These are the activations of a small neural network, seen along a few directions. Each row is one input.
In each table, some parts of the input vary, and every possible input appears once, in random order.
Descriptions start from the smaller parts, as in this example, which fits no table here: one of 2 separate values, together with either a single point or one of 11 places around a ring or (one of 5 places around a ring, together with one of 6 places along a line).
Shared parts are said once, and a part with two or three values counts as separate values.

Other details of the inputs shift rows strongly along two fixed directions, in all tables alike. That doesn't count.

Table:
R1: [  8 -35  -6  -5 -16   8  11  -4  -5   3  25  18   2  -9]
R2: [  9  -8 -10  -8  19 -28   8   7  23  -2 -20  20  10  28]
R3: [  5 -35  -8  -3 -19   3   5  -4 -10   2  28  23   9  -9]
R4: [ 11 -33  -3  -6 -12  10  -7   0  -8   3   7  21  -4 -10]
R5: [ 12 -25  -3 -10 -15  24  -2   2  -5  -2  -6  17 -14  -6]
R6: [-44  99  25  18   0  28  -7 -17 -14   7   6 -82 -11 -14]
R7: [  8  -6 -13  -9  15 -30  12   7  22  -6 -13  22  16  29]
R8: [  9 -34  -7  -3 -10  -3  -3  -3  -7   3  17  19  11  -9]
R9: [-38  56  17  18 -25  33  -5 -19 -40   7  52 -57  -1 -53]
R10: [ 14  -3 -11 -11  20  -7  12  14  20  -8 -33  23 -17  21]
R11: [ 11 -29  -7  -4 -10  11   6   1  -7   1   9  20  -9 -11]
R12: [  6 -36  -5  -2 -13   3   1  -4  -8   4  19  21   4  -8]
R13: [ 10 -40   5   2 -11  -8 -11   2  -6   0  11  13  15 -13]
R14: [ 12 -38   2   4  -8  -5 -12   4  -7  -2   9  13  10 -12]
R15: [  6 -39  -3  -5 -17  -6  -2  -8  -4   8  26  15  23  -5]
R16: [ 10 -34  -4  -6 -12  -2  -6  -2  -7   5  11  18  11  -8]
R17: [-34  52  17  20 -16  34  -8 -16 -38   8  42 -56 -11 -51]
R18: [-43 101  28  17   6  13 -25 -13 -20   8   4 -80   0 -28]
R19: [ 10 -28  -7  -5 -13  20   5   0  -6  -2   4  17 -13  -4]
R20: [ 15 -37   6  -3 -11  -1 -19   6  -7  -2  -1  14   7 -15]
R21: [ 12 -27  -4  -7 -14  21   2   0  -5   0  -2  16 -12  -4]
R22: [ 10 -34  -4  -2 -12   7  -3  -2  -9   5  11  20  -2  -7]
R23: [ -2  48  -9   2  49 -30  15  13  36  -8 -51  -2 -15  52]
R24: [  4  42   3   2  47 -38  -2  19  37 -10 -64 -10  -4  46]
R25: [ -1  53 -10  -7  37 -18  23  13  39 -14 -56  -2 -17  55]
R26: [  7 -32  -7  -4 -11   8  11   0  -6   0  18  20  -4 -13]
R27: [-33  51  21  15 -23  41 -11 -18 -34   9  30 -57 -10 -42]
R28: [ 10 -43   6   2 -15  -8 -12  -2  -4   3  17  10  22  -9]
R29: [ -4  47  -6  -1  45 -34  17   8  41  -4 -46  -6  -4  60]
R30: [  0  46   0   2  45 -46   7  18  39 -14 -53  -8   7  49]
Description of these inputs: one of 5 places along a line, together with one of 6 places along a line.
The inputs of R5 and R19 match in every part but the place on the line of 6. If R4 is changed in the same way as R5 into R19, which row does it become?
Answer: R23
Which other rows does R16 become when the place on the line of 6 takes its other values? List them by row number.
Answer: R2, R7, R8, R15, R18
Which other rows does R30 become when the place on the line of 5 takes its other values? List them by row number.
Answer: R3, R7, R9, R25
Which other rows does R24 become when the place on the line of 6 takes its other values? List them by row number.
Answer: R13, R14, R20, R28, R30
